These are the activations of a small neural network, seen along a few directions. Each row is one input.
In each table, some parts of the input vary, and every possible input appears once, in random order.
A made-up example of a description, with smaller parts first: values(3) and (point or ring(11) or (ring(5) and line(6))).
Shared parts are said once, and a part with two or three values counts as separate values.

A family of inputs:
r1: [-25  50  30   3 -14 -10  -4   0 -49  36 -11  -5  24  16]
r2: [ 17 -11  -6  16   3  -3 -17 -20  14  -5  -4  -8  -8 -11]
r3: [ 10   1  -5 -12 -14  10   4  -1  -2  -9  22  11   2   2]
r4: [  8  10 -17 -16   1  -5   7   9   3   6   1  16   5   3]
r5: [ 12  -3 -25  -1   9 -18  -1   1   5   6 -13  -8  -9   6]
r6: [ 10  17 -19 -12   1  -8   8   8   3   3   6  11   2   0]
r7: [  4 -13 -18  -2  16 -20   2   8   1   4 -14   3  -3  -4]
r8: [  0   5 -18 -16   9  -8   7  14   4   4   8  12  15   3]
r9: [12  0 -2 -7 -7 16 12 10 -3 -7 21  7 -1  1]
r10: [ 16  -1 -24   3   8 -24  -4  -3  -2  -1  -9  -6  -7  -4]
r11: [  7  21 -29  -8 -10  -9  -7   3  -6  -7   6  12   2  -1]
r12: [ 15 -14   0   8   3   2 -14 -12  25   2 -12  -4  -6  -5]
r13: [  3  16 -28 -14  -9  -8   0   3   4   1   4   6   5   6]
r14: [-24  13  58  40  -5  -7 -13 -19 -25  33 -25 -25  15   7]
r15: [ 7 -6  1 -8 -1  9 22 15  5 -6 23  5  8  2]
r16: [ -2  -6   3   1   1  11   5 -17  10 -24  11  -1 -14  -4]
r17: [ 14   7 -10  -5 -17   6  -2  -5  -9 -16  26   9  -3   1]
r18: [-44  22  72  15 -13   5  -4 -15 -36   5  -5 -25   1  12]
r19: [  2 -13 -18  -4  21  -5   1  19   0  14 -16  -1  -5  -3]
r20: [  3 -18 -22  -6  16 -11  -4   5   1   7 -15   3   9   4]
r21: [-31  30  34  24  -3 -27  -5   2 -46  35 -35 -15   9  17]
r22: [  0 -22   0  11   5   3  -9   3  27  -1 -16   5  -1  -3]
r23: [10  2 -7 -6 -9  3 18 -1  2 -8 28 -2 -2  0]
r24: [ -3  -7  -2 -10  -7  20  16  19   1  -2  16  14   1  -5]
r25: [  6 -15  -8   8   1   0 -22 -18  20   0  -6  -6  -8   0]
r26: [  2   3 -16 -17  13  -1  14  19   4  15   6   6   9  -6]
r27: [-10 -18  11  -9  12  22   1   3   9 -15   9  -2  -6  -9]
r28: [  6  -5 -24   0   2 -14  -3   3   2   1 -21   8  -5  -2]
r29: [  4 -10  14  -4   6  15   6  -1  15 -21   7 -10  -8  -5]
r30: [  4  -1   1   6  -9  10  -1 -16   6 -31   6   1 -12  -9]
r31: [ -3 -26  -1   5  14  12 -19   1  15   8  -8   2  -4 -10]
r32: [-28  33  62   7 -32  -6  14   4 -41  23   8 -13   5  22]
r33: [  4  -9   8  -4  -1  15   4 -19  11 -21   4   5  -7  -6]
r34: [ -8 -15   6  -2   3  21   1   0  11 -24   4   2   1  -2]
r35: [  5 -19  -1  14   7   2 -11   1  19  -2 -10  -7  -4 -13]
- Changing only one part turns r10 into r11. The same change can be made to r20. Which row results? => r8
- What do these inputs look like to the network? => ring(5) and (point or line(6))
- Which other rows agree with r27 in the ring(5) part? List them by row number. => r16, r18, r29, r30, r33, r34
- Which other rows does r5 become when the ring(5) part takes its other values? List them by row number. => r13, r16, r23, r25

A family of inputs:
r36: [-20  -1  10   7  13 -16 -16   4 -17  51 -33 -35   9  18]
r37: [-22  51  23  31 -30 -16 -26 -15 -45  16   1 -20  20  14]
r38: [-16  32  33   6 -21  11   1  27  -7  31   4   7   8  31]
r39: [ -9  12  20 -57  -5   7  30  14 -20  -8  33   0  22  -2]
r40: [ 34 -59 -14  14 -10  33   0 -45  63 -70  14 -14 -44 -29]
r41: [-18  38  36  29 -54 -31  -8  -7 -47  22  15  -6  -1   9]
r42: [ -2 -22   6 -11  23  -1   8  13 -16  20 -10  22   3  11]
r43: [  4 -60  26   7  18  53 -13 -24  39 -38  26  -6 -26 -25]
r44: [ -7  44  33  27  -5 -20 -13 -37 -52  33 -13 -15   9  11]
r45: [-35 -17  78  32 -10  48  -5 -12  20 -18 -10 -36 -12   0]
r46: [ 50  -9 -73   4  16  -6 -12  11  34 -30 -14   4 -12 -13]
r47: [  6  -9 -27 -24 -14  11  -5  23  17   5  37  33  -7 -21]
r48: [ 46 -36 -73  -4  27 -34 -17 -10  37 -15  -6   4 -21  -1]
r49: [ 40   7 -57 -36  -3  -7  29   0  20 -58  43   7 -17  -3]
r50: [-10  41  34  29 -13 -38 -16 -18 -44  17 -40 -15   4  14]
r51: [-10 -54  67  15  13  48  -8  -9  26 -27  11 -12  -5  -6]
r52: [-15   7  25  -3 -16   1   7   1 -22  40  -4   1  16  22]
r53: [-5 -5  8  8 -7 10 16 43  4 19 22 24 18 -1]
r54: [-20  70  40   7 -20 -21  19 -14 -53  -6  26 -30  16   6]
r55: [-16  23  24  -1   2  -7  -2  19  -7  32 -45 -13   8   1]
r56: [-29  -6  86  57 -35   7  -7 -52 -12 -21   1 -40 -18 -18]
r57: [  2  11 -26 -35  17  18  32  17  -2 -28  45   9   4 -13]
r58: [ 42  -8 -69 -13  -5  -1  -9  -8  36 -34  13  26  -6   8]
r59: [ 43  -5 -74   1  22   2 -10   0  28 -28   4  13 -21  -7]
r60: [-18  -8  -4   0  -2   7  16  26   4   4  -9  22  26   9]
r61: [-27  35  34 -27 -14   0  42  13 -32   4  14 -16   7  16]
r62: [ 11 -22 -36 -15  23   1  -1  14   9  -7 -25  24  -6  -6]
r63: [  5 -10  12 -21  16  -2   2  14   2  20 -33  13  23  -3]
r64: [-14 -23  -5 -15  24 -19 -13  14   8  25 -29  -7  17   0]
r65: [-14  23  24   2  15   8  -8   7 -24  36 -22  -6   2  28]
r66: [ 46 -10 -58 -14 -25  -4   6  -5  37 -24  28  35 -15   2]
r67: [  3 -30 -44  -9  39 -17  -7   7  28  15 -10   7  -3 -29]
r68: [-28  28  19  36  -6 -54 -31 -18 -38  22 -37 -33  -2  17]
r69: [  5 -13 -38 -22  23  12   9  -4  11   8  -2  25  -4 -28]
r70: [ -4 -15 -45  -7   3  14  12  11  17  -8   5  30   8 -11]
- What do these inputs look like to the network? => line(5) and (point or line(6))
- Changing only the line(5) part turns r66 into r47. The same change can be made to r59. Which row results? => r69
- A walk changes only the line(6) part. It starts at r64 and steps to r63. List the rest of the walk in order. => r42, r60, r53, r39
- Which other rows does r62 become when the line(5) part takes its other values? List them by row number. => r46, r50, r55, r63

A family of inputs:
r71: [-40  22  78  -1 -15  12   9   0 -34  18  -8  -2  16  15]
r72: [ -6 -27   7 -17  16  43  25   2  16 -29   3   5 -16   3]
r73: [-22  36  59  18 -37   1  11 -15 -50   6  17 -21   8  10]
r74: [ 19 -11  -4  -5  -2  24  25 -21  10 -35  29 -17 -10  -9]
r75: [-15   5 -22 -32  23  -4  18  25 -32  16   2  15  19  -3]
r76: [ -1   6 -11 -29  10  -1   7  18   0  15   4  24  22  13]
r77: [  6   4 -14  10  -1   0 -21 -21  24  -7 -17  10  -6 -12]
r78: [  8 -36   2  15   4  12 -17   7  20  -5  -1 -14 -13  -9]
r79: [ 18   2  -6  -5 -21  19   9  -6  13 -28  28  -5 -23   4]
r80: [  7  18 -27   3  18 -23 -20 -10  -5  10 -16   7   9  -4]
r81: [  2 -42   0  22  21  22   2   9   8 -22  -4 -23 -20 -13]
r82: [-10  -8   0 -12   2  19  -6  17  17  -5  18  25  13 -14]
r83: [ 15 -14 -17   5   5 -19 -10  14  -5  26 -18   1  16   6]
r84: [ 16  12  -9  -3 -29   1   5   4  15 -21  25   5  -7   1]
r85: [ -7   5  -2 -14   5   3   3  25  16   7  12  31   2   5]
r86: [ 11 -18  -7  20  -6   9 -12  12  26  10 -13  -3  -5  -6]
r87: [ -6 -19   8 -21   3  31   3  10  22 -18  11  15 -13   4]
r88: [-38  35  55  32   0 -12 -17 -33 -25  20 -17 -29  11  -1]
r89: [-31  -2  69  29 -20 -14  -7  -7 -25  31 -25 -32  14  16]
r90: [  2 -17   0   6  25   6  -4 -24  23 -38  -9 -18 -22 -11]
r91: [ 12 -16 -13  20  -5  -4  -9  12   8  22 -16  14  -3   1]
r92: [ 19  14 -10  -7 -27 -20   8   2   7  -9  26  16  -1   8]
r93: [  7  -6 -24  -5  15 -22  11  20 -14  33 -27 -17   5   7]
r94: [ 23  22 -26 -15 -18 -10  15  -5 -11   6  18   8  12  15]
r95: [ 12  15 -30 -28  -8 -26  26  -2 -33   5  16  -2  16   2]
r96: [ -2  19 -26 -14  22 -40  -1   1 -12   7 -28  -9  -4   4]
r97: [  4  12 -19  15  10 -16 -24 -14  11   6  -7  17   0 -14]
r98: [ -1 -11 -10  13  12  10 -28 -20  10 -24  -3   0 -20 -18]
- Changing only one part turns r77 into r86. The same change can be made to r88. Which row results? => r89
- What do these inputs look like to the network? => values(4) and (point or line(6))
- Which other rows does r90 become when the values(4) part takes its other values? List them by row number. => r72, r74, r81

A family of inputs:
r99: [-32  47  75  15 -47  -9  16  -4 -45  24  15 -11  18  21]
r100: [ -3  15  -1  22   2 -31 -25 -14  -1  22 -33  -1  -1   4]
r101: [-46  32  57  18  -4 -10   8  14 -56  44 -33 -19  15  24]
r102: [  6   0 -31  -8  18 -30   5  27 -20  43 -22  -2  20   7]
r103: [-25  10  14  11  17 -27 -15   6 -27  47 -50   0  18  16]
r104: [-26  41  39  30 -14 -19 -16 -14 -32  15 -14 -20   0   6]
r105: [ 10 -18 -13  18   5  -5 -24 -28  17 -14 -24  -3 -15 -10]
r106: [-10 -34  36  17  11  31  -7 -13  27 -32  -3 -27 -21 -14]
r107: [ 38 -27 -54   0   2   4  -3   4  26 -19   8   9 -14 -12]
r108: [ 45  -4 -78 -36   7  14  12   0  31 -46  38  34 -12 -12]
r109: [-54  48  87  -1 -28   8  24  15 -67  54  -2  -3  37  29]
r110: [ 29  27 -69 -35  -1 -22   1  11   7 -13  28  29   1  -2]
r111: [ 29 -63 -46 -12  22  36  -1  26  61 -25  16  21 -16 -21]
r112: [  4 -53  -6   6  24  28 -23  -6  54 -23 -17   7 -16 -19]
r113: [ -6   3  31  31 -11   0  -6 -33 -11 -23  -7 -34 -18  -5]
r114: [ 13  16 -57 -47  17 -33  28  24 -20  16   8  15  17   5]
r115: [ 25  13 -47   2   4 -16 -11   9  10  20  -3   7   3  -2]
r116: [-16 -25  69   0 -14  33  10 -15   9 -25  27 -22  -4  -1]
r117: [-16  20  60  14 -34  13   7 -36 -24 -14  23 -24   5   4]
r118: [ 38 -48 -66 -45  24  37  19  26  61 -53  45  44 -17 -18]
- What do these inputs look like to the network? => line(4) and line(5)
- Changing only the line(4) part turns r102 into r111. The same change can be made to r101. Which row results? => r106

A family of inputs:
r119: [-13 -41  34  41   7  32 -36 -51   1 -36 -17 -29 -17 -29]
r120: [-37  33  58  59  -3   8 -47 -10 -22  28 -18 -23   1  -2]
r121: [ 18  32 -51 -12  54 -55  13  18  13  33 -27  18   3  30]
r122: [-36  17  14  27   7 -23 -20  30 -71  44 -44  21  17  20]
r123: [ 50  -8 -66 -24  -6  -9  41  21  26 -29  36  14 -15   2]
r124: [ 18 -70  -6  -7  18  20  -6  -7  75 -19 -19  -5 -18 -13]
r125: [  8  49 -47 -56  -5 -38  19  14 -10  14  11  38  18  15]
r126: [-21  37  77  16 -44   1  17 -19 -25   9  14 -26   7  22]
r127: [-45  55  25 -19 -15 -10  28  41 -56  44   8  -6  27   5]
r128: [-14   6  40   1 -27  61   1 -54   7 -42  18 -19 -10 -25]
r129: [ 65 -41 -82  11  30 -16 -18  11  24  -5  -3   7 -12   5]
r130: [  8 -68   4 -37 -17  28   6   6  39 -42  43   9  -2 -29]
- What do these inputs look like to the network? => values(2) and ring(6)
- Changing only the ring(6) part turns r127 into r125. The same change can be made to r122. Which row results? => r121
- Which other rows does r123 become when the values(2) part takes its other values? List them by row number. => r129
